Each row has a name. Each question is about the rows just above it.

[-61.1  13.1 -56.1  20.2 -54.4   7.8  50.6] = k50
[ 13.1  88.9 -29.8  28.7  12.3  54.8  -1.6] = k284
[-53.6  30.4  11.2  69.1 -56.0   8.1  15.1] = k129
[ 23.7 -69.2   5.2  39.5  20.3 -61.2 -47.4] = k418
The entry that follows [-61.2]: : [-47.4]
What comes right after [-56.1] in the named rows? : [20.2]
Right after [20.2] comes : [-54.4]
What comes right after [30.4] in the named rows? : [11.2]

[-39.5  60.7   4.2 -19.4  13.9 -15.1] : k284
[  4.1 -25.1 -39.6 -57.5 -22.1   0.3] : k879
[-24.8 -28.1   0.4   9.1 -11.4  71.7] : k327
The entry that follows [-39.6]: : [-57.5]
The entry that follows [9.1]: : [-11.4]
The entry that follows [-24.8]: : [-28.1]
What comes right after [0.4] in the named rows? : [9.1]
The entry that follows [60.7]: : [4.2]
The entry that follows [4.1]: : [-25.1]

[-26.4  -6.3 -53.0 -23.0  30.3  72.7 -81.1  -1.0 -10.7 -27.8] : k327
[ -4.7  -8.8  -4.8 -24.2  39.4  68.2 -50.0   2.6  -9.3 -38.5] : k940
[ 52.7 -12.5   5.0   9.3  83.4  82.2 -77.2  -8.5 -30.8 -28.4] : k70
[  5.8  -7.2 -48.1 -26.3  24.4 -38.4 -79.3   1.3 -13.4 -22.9] : k879
[ 48.8 -12.6  39.5  11.5 -12.5  83.1 -77.7  -1.8 -33.9 -30.9] : k418
Right after [-13.4] comes : [-22.9]
The entry that follows [-26.3]: : [24.4]
Right after [-38.4] comes : [-79.3]
The entry that follows [-4.7]: : [-8.8]
Right after [-12.6] comes : [39.5]
What comes right after [-33.9] in the named rows? : [-30.9]
What comes right after [39.4] in the named rows? : [68.2]

[ 15.1  17.4  21.4   3.2 -89.8  30.7   4.2 -42.0] -> k418
[  8.8  17.4  21.4   4.1 -89.8  30.7   4.2 -42.0] -> k979
[ 12.4  24.3  10.1 -16.2 -80.2  42.5  16.1 -53.2] -> k129
What comes right after [8.8] in the named rows? : [17.4]
The entry that follows [3.2]: : [-89.8]
Right after [-80.2] comes : [42.5]

[-26.0 -29.4 -36.5  66.4  66.8  64.4 -12.2  66.3  67.2 -33.4 -51.3 -22.1
 -22.9  66.5 -28.3   6.2 -36.1 -29.0  67.4 -36.1   4.5  66.8  66.3 -48.5
 -30.0 -62.9  67.2  67.5  67.5 -47.3  67.6 -13.2 -33.2 -17.9 -31.9] -> k70
[-19.9  27.5  27.8 -15.8  -8.8 -22.6  27.6  -8.2 -16.6  27.5  -7.4  29.3
  27.7 -18.5  26.9  25.9 -17.3 -19.2 -13.2  27.8 -30.0 -13.2 -18.2  -8.7
 -21.6   8.8 -11.5 -12.5 -15.1  24.9 -15.6 -25.8 -18.1 -23.7 -19.6] -> k418
[ 21.0  -4.9  -3.0 -10.6 -14.3  -5.5  -9.8 -14.5 -10.1  -3.0  20.8  -7.7
  -6.4  -8.8  -3.8 -14.4  21.5  20.7 -12.0  -3.0  17.3 -12.2  -9.2  21.0
  22.3  15.1 -13.3 -12.5 -10.8   1.7 -10.5  20.3  21.6  19.9  21.8] -> k50
[-17.4  24.4  25.1 -13.3  -7.0 -20.6  24.0  -6.5 -14.5  23.9  -5.6  26.2
  24.2 -16.2  23.0  23.5 -14.4 -16.4 -11.2  25.2 -26.4 -10.9 -15.8  -6.9
 -18.9   8.4  -9.4 -10.5 -13.3  22.9 -13.7 -22.9 -15.3 -20.7 -16.6] -> k940
[ 33.6 -15.9 -11.9 -15.4 -22.7  -9.4 -24.3 -22.9 -16.0 -14.2  32.6 -20.1
 -19.4 -13.7 -16.5 -29.8  35.2  33.9 -18.6 -11.9  28.9 -18.3 -13.6  33.1
  35.9  20.9 -20.3 -19.2 -17.2  -3.4 -16.9  32.7  35.1  32.7  35.6] -> k689
[ 14.9  -4.5  -2.9  -8.1 -11.4  -4.7  -8.0 -11.3  -8.3  -2.8  14.9  -7.0
  -5.6  -7.1  -3.3 -11.7  15.2  14.2  -9.5  -2.8  12.4  -9.5  -7.4  15.3
  16.5  10.6 -10.9  -9.9  -8.9   1.2  -8.5  14.5  15.6  13.4  15.7] -> k879
[-14.2  25.0  25.7 -18.2 -11.5 -23.6  23.8 -11.1 -18.6  24.8  -2.5  26.6
  24.9 -20.3  24.4  22.2 -12.0 -13.6 -15.7  25.7 -24.9 -15.9 -20.0  -3.8
 -16.8  11.5 -14.1 -15.0 -17.2  23.7 -17.6 -20.4 -12.7 -17.8 -14.1] -> k431
[-17.9  17.9  17.7 -12.0  -8.1 -17.1  17.7  -7.3 -13.1  17.8  -8.1  17.8
  18.2 -14.1  18.2  16.3 -15.2 -17.7 -10.9  18.0 -23.7 -10.7 -14.2  -9.5
 -17.0   3.1  -9.9 -10.6 -12.6  16.7 -12.5 -21.4 -15.8 -20.8 -16.4] -> k259
[ 5.9 -4.2 -3.3 -4.2 -6.4 -2.8 -5.9 -6.1 -4.6 -3.3  5.9 -5.6 -4.6 -3.8
 -3.4 -7.4  6.2  5.3 -5.2 -3.2  5.3 -5.2 -4.1  6.0  7.3  3.1 -6.0 -5.5
 -5.1 -1.0 -4.7  6.0  6.4  5.1  6.6] -> k284
[-20.7 -27.5 -33.8  56.8  55.9  56.2 -12.7  55.5  57.4 -30.4 -43.4 -21.9
 -22.2  57.1 -26.2   1.5 -30.0 -23.9  57.1 -33.6   5.6  56.8  56.9 -40.5
 -23.3 -54.3  56.4  57.1  57.6 -42.5  57.7  -9.5 -27.2 -14.4 -26.2] -> k979
What comes right after [-20.4] in the named rows? : [-12.7]
Right after [24.8] comes : [-2.5]

[  3.7 -48.3  55.4 -28.3  21.9 -34.5 -85.2] -> k50
[ 52.5  44.5  55.4 -28.3  21.9 -34.5 -85.2] -> k689
[-17.9   9.2 -16.2  -8.2   3.1  11.7   7.8] -> k70
[-32.3 -21.7  29.6  -6.0 -31.6 -25.8  66.1] -> k284
[ 39.8  55.5 -32.3  18.6  33.3  44.1 -66.5] -> k418
[  1.8 -10.5  -3.7   8.1 -18.6 -13.3   3.6] -> k431
[-15.3 -67.7  67.9 -27.8 -26.3 -76.0  36.5] -> k327
[-32.3 -21.7  29.6  -6.0 -31.6 -25.8 -65.6] -> k259
[  5.8  14.8 -43.7  -5.6  12.2   8.0  -1.6] -> k940
What comes right after [18.6] in the named rows? : [33.3]
The entry that follows [3.7]: : [-48.3]

[  7.3  -1.7  -7.2  10.2   7.5  14.3  21.6  -5.4 -10.5] = k50
[ 29.2  19.0 -36.0  33.2  -4.0 -43.4 -13.3  29.4 -16.1] = k940
[ 26.7  -2.6 -13.8  18.5 -10.0 -69.6 -37.5  28.1  10.0] = k327
[-32.1 -18.3  17.4 -26.9   8.0  68.5  31.7 -26.3   5.1] = k129
[ 34.3  16.6 -38.8  41.8   0.8 -37.9  -7.1  17.8 -11.5] = k689
[ -6.5  -1.6   4.5  -5.3   1.2  28.4  24.7  -7.5 -12.1] = k284
[ -9.1 -12.4   9.7  -5.6   7.1  34.4  19.6 -24.7  -2.7] = k70
[ -3.5   4.6   3.9   0.7   5.3  17.3   9.4 -18.6  -4.0] = k979
[ 20.1  10.3  -5.6   8.6   2.7 -43.8 -34.3  -2.8   5.4] = k259
[-20.8  -5.5  22.0 -30.0  -7.7  11.7  -5.4   1.6   0.8] = k879
Right after [-5.5] comes : [22.0]
The entry that follows [68.5]: : [31.7]

[ 35.6  37.5 -30.5  31.7  -5.9 -76.7 -38.7  33.1] : k879
[ 2.3 31.6 -9.4  3.0  5.2  7.6 -0.9 -8.8] : k418
[  3.7  25.1 -13.4   2.9  15.5  20.0  22.1  -2.5] : k129
[-11.9  12.9 -11.8   7.6 -12.0  15.4   1.4   7.5] : k940
[ 20.8  -9.0   4.9  16.0  -9.3 -15.8  -0.8 -16.2] : k979
What comes right after [15.4] in the named rows? : [1.4]
Right after [-0.9] comes : [-8.8]
The entry that follows [15.5]: : [20.0]
Right after [-11.9] comes : [12.9]
What comes right after [-38.7] in the named rows? : [33.1]
What comes right after [31.7] in the named rows? : [-5.9]

[ -9.3  25.3  -6.6  -7.7  16.2   0.2 -47.5  -9.3  25.4] = k50
[ -1.3 -40.8   4.9  15.8 -30.1  -1.5  64.0  27.5   1.6] = k327
[ 21.8  27.4  -1.6 -19.1  30.6  -2.2 -40.5  17.8   1.0] = k431
[ 31.9  -8.9   3.5  -5.0   0.2 -11.0   8.7  37.5   9.0] = k70
[ 30.5 -22.4  -0.4   2.6 -12.7  -2.0  27.1  30.1   2.1] = k879
[ 27.7 -17.2   1.4  -0.6  -3.9  -0.3  28.1  25.8  -3.8] = k940
[-33.2  34.8  -4.2  -4.9  22.1  12.2 -47.5 -42.2  -7.8] = k259
[-29.3 -15.4   4.7  12.9   1.5  -1.8  10.1 -24.8  -3.6] = k418
What comes right after [-12.7] in the named rows? : [-2.0]
The entry that follows [64.0]: : [27.5]
Right after [27.4] comes : [-1.6]
Right after [-3.9] comes : [-0.3]
Right after [25.3] comes : [-6.6]
Right after [-1.6] comes : [-19.1]

[-13.8   6.9   9.1 -20.4] -> k879
[-44.7 -12.0  -7.4   5.5] -> k284
[ -3.4  79.5 -26.4   9.0] -> k129
[ 2.6 -6.2  1.6 -1.1] -> k979
[-2.3  6.9  1.6 -1.1] -> k689
[ -1.7  22.7   6.8 -13.1] -> k940
[-1.7 22.7 -7.4 11.5] -> k50
Right after [79.5] comes : [-26.4]
Right after [9.1] comes : [-20.4]
Right after [-44.7] comes : [-12.0]
Right after [-12.0] comes : [-7.4]
The entry that follows [6.8]: : [-13.1]

[ 20.7 -19.7 -32.1  45.8 -17.6] = k70
[ -9.9  20.3   9.4 -22.1  31.9] = k284
[  7.5   2.2 -16.5 -24.1   3.7] = k940
[ 17.5   5.5 -15.3  64.6   7.9] = k431
[-71.5 -71.4 -38.3 -63.6  51.6] = k979
[ -8.5 -19.6   4.5  41.2 -30.8] = k418
[  7.3 -18.7  57.3  53.2 -16.7] = k327
[ 53.4 -37.2 -38.3 -63.6  51.6] = k50
[-21.3  14.1  31.9 -30.5  43.9] = k879
The entry that follows [-71.5]: : [-71.4]
What comes right after [7.5] in the named rows? : [2.2]

[ 1.2 -0.2 12.8 -0.2 -0.1  0.1 -6.5 -1.5  4.7  0.2 -0.6  0.3 -0.8  2.1
  0.3 -4.8  0.8  0.1 -0.1 -0.8  0.0 -3.3  5.5 -0.6  2.8 -0.2  1.5 -1.5
  1.1 -0.4] = k879
[ -9.1   0.1 -64.9   4.5   0.5  -2.2  12.8  -4.6  -1.3 -14.7   7.9  -1.8
  -0.7 -10.9 -11.4   2.3  -0.6   3.7   1.7  -0.4   1.8   0.7  12.8   3.9
  -7.0   0.6   2.5  -8.1   1.2   0.7] = k689
[-51.3   0.1 -21.6  -1.3  -1.1   2.9  13.8  -0.5   6.4 -11.2  -7.7   0.3
   0.7  21.5  12.2   0.3   0.6  15.0  -1.5  -0.7  -3.8  10.8 -11.7  -0.1
 -17.6   6.3  -0.1  -0.8   2.9   0.4] = k259
What comes right after [-11.7] in the named rows? : [-0.1]
Right after [0.5] comes : [-2.2]
Right after [-10.9] comes : [-11.4]

[  4.1  79.7  26.7 -26.0 -49.5   3.2  26.8]  k979
[  4.1  79.7  26.7 -26.0 -22.7 -11.1 -30.6]  k129
[  4.1  79.7  26.7 -26.0 -49.5   3.2   3.3]  k284
Which row holds [  4.1  79.7  26.7 -26.0 -22.7 -11.1 -30.6]? : k129
Whose row is [  4.1  79.7  26.7 -26.0 -49.5   3.2  26.8]? : k979

[  2.5   2.4   5.8   0.8 -22.8  -0.6  20.7 -65.9   3.1 -32.1 -11.6   6.2
 -16.0  17.3  -0.5] : k70
[-10.7 -11.2 -47.6   1.5  10.8 -47.5 -10.1  34.2 -19.8  49.4  -1.3   1.4
  10.7 -23.2   0.3] : k50
[-10.7 -11.2 -47.7   1.5  17.2 -47.5  49.3  11.8 -19.8  49.4  -1.3 -24.3
  10.7 -23.2   0.3] : k284
What comes right after [-16.0] in the named rows? : [17.3]
What comes right after [5.8] in the named rows? : [0.8]
The entry that follows [3.1]: : [-32.1]
Right after [-65.9] comes : [3.1]
The entry that follows [10.8]: : [-47.5]
Right after [17.3] comes : [-0.5]
What comes right after [-47.6] in the named rows? : [1.5]

[ 17.6 -16.0   7.9  52.5 -17.4] = k940
[ 20.4 -31.7 -32.9  13.8   8.3] = k129
[  8.4 -55.7  11.6  86.6 -32.2] = k50
[ 20.4 -31.7   9.0  39.6 -15.7] = k418
[ -3.5  -9.5 -16.7  73.7 -39.2] = k879
[ 24.1 -33.0  11.5  39.6  12.2] = k431
Right after [13.8] comes : [8.3]
What comes right after [11.6] in the named rows? : [86.6]
Right after [8.4] comes : [-55.7]
What comes right after [-32.9] in the named rows? : [13.8]
The entry that follows [-16.0]: : [7.9]
Right after [-9.5] comes : [-16.7]

[ 27.1  14.0 -53.1 -22.2 -16.0 -64.2 -69.4] -> k979
[-26.9  -4.9  -9.8  77.3  25.5  86.1 -49.4] -> k129
[-26.9  -4.9  -9.8  77.3   4.8  86.1 -49.4] -> k259
[-23.9  -1.7 -12.4 -32.4 -15.8 -47.2  25.4] -> k418
What comes right after [-64.2] in the named rows? : [-69.4]
The entry that follows [25.5]: : [86.1]

[ 58.0 -68.8  50.8 -12.0] -> k689
[-28.5  44.1   2.2 -32.1] -> k979
[-52.4  61.4 -43.4  16.4] -> k940
[ 41.6 -45.5  47.3   2.8] -> k50
[-16.6  27.1  -0.8  22.6] -> k259
[-74.9  27.0 -54.3  30.8] -> k418
[-28.5  44.1   2.2  41.9] -> k879
[-16.6  27.1  -0.8 -17.7] -> k129
[ 58.0   4.4  50.8 -12.0] -> k70
The entry that follows [4.4]: : [50.8]
The entry that follows [41.6]: : [-45.5]
The entry that follows [27.0]: : [-54.3]
Right after [61.4] comes : [-43.4]

[ 43.3 -37.5  15.0 -15.5] : k259
[-48.4  16.7 -12.9  15.4] : k431
[ 40.4 -44.0 -48.5 -51.1] : k689
[-15.0  49.8 -15.4 -16.1] : k327
[ 23.4 -85.2  23.6 -29.9] : k979
[-34.9 -59.4   8.0  23.8] : k879
The entry that follows [-15.4]: : [-16.1]
Right after [-15.0] comes : [49.8]
The entry that follows [-48.4]: : [16.7]
What comes right after [40.4] in the named rows? : [-44.0]
What comes right after [15.0] in the named rows? : [-15.5]

[-25.4  13.5  -4.2  13.7  19.3 -14.4  -3.7   8.9 -14.5 -41.8 -37.0] -> k284
[ 50.9 -44.2  25.8 -29.0  27.8  19.8 -35.7   1.3  21.7  33.8  32.3] -> k50
[ 65.6 -14.0   2.8 -28.0 -26.4  12.6   6.0 -25.9   0.1  55.1  40.0] -> k431
[-76.9 -11.1  12.5  19.2  16.4  10.6  12.8   6.2  11.4 -66.7 -57.4] -> k940
[ 37.1 -51.0  43.5 -28.0  12.7  41.4 -34.7 -39.9   9.3  50.0  30.9] -> k418
[-15.9 -37.8  23.2 -33.7  53.0  18.9 -20.1 -17.9   8.2 -42.5 -12.1] -> k327
[-36.8   1.6   6.7 -26.4 -23.2   0.0 -39.5 -18.1  49.9 -32.6 -15.6] -> k689
[-41.9  17.9 -17.3   8.8   1.6  -9.4  20.9   5.9 -13.7 -26.2 -36.7] -> k879
[ 51.1  24.2  -6.8   9.9 -54.4 -19.9  27.7   5.6 -19.6  36.1  27.6] -> k979
[-28.3  20.8 -23.6  23.2 -54.4  -8.1   7.6  17.7   4.3  23.3 -11.5] -> k259
Right after [50.0] comes : [30.9]
What comes right after [-18.1] in the named rows? : [49.9]

[ 37.1 -11.9   5.6  -2.3 -12.9 -15.0  14.5  13.9 -16.8  14.7  11.3 -10.6
 -11.3] : k418
[ 47.4  17.6   0.5   4.8  11.2   8.5  -5.4 -20.2   1.5   0.4  -7.7  10.4
  31.0] : k70
[-59.8  -3.3  11.6  14.0  27.7  10.2  -7.1  10.4  15.3  24.5 -22.4   3.1
  -7.5] : k129
[ 44.3  32.7  -6.2  -6.7   8.4  12.1  20.7  11.1  -7.1 -25.8  19.3   8.0
   1.4] : k50
[51.4 25.5 -6.4 22.5 11.9 26.3 -6.0  1.6 -9.2  9.8 20.8 -1.8 16.1] : k327
[ 77.9  51.7 -22.5   1.7  -2.8  -1.6  -1.2 -12.7 -28.6  -7.5   0.2 -11.0
  36.3] : k940
[ 33.0  17.6   0.5   4.8  11.2   8.5  -5.4 -20.2   1.5 -16.4  -7.7  -7.6
  15.2] : k689
[ 47.4  17.6   0.5   4.8  11.2   8.5  -5.4 -20.2   1.5 -16.4  -7.7  10.4
  -8.9] : k431
What comes right after [22.5] in the named rows? : [11.9]
Whose row is [ 37.1 -11.9   5.6  -2.3 -12.9 -15.0  14.5  13.9 -16.8  14.7  11.3 -10.6
 -11.3]? : k418
What comes right after [-11.9] in the named rows? : [5.6]
Right after [15.3] comes : [24.5]
What comes right after [14.0] in the named rows? : [27.7]
The entry that follows [37.1]: : [-11.9]

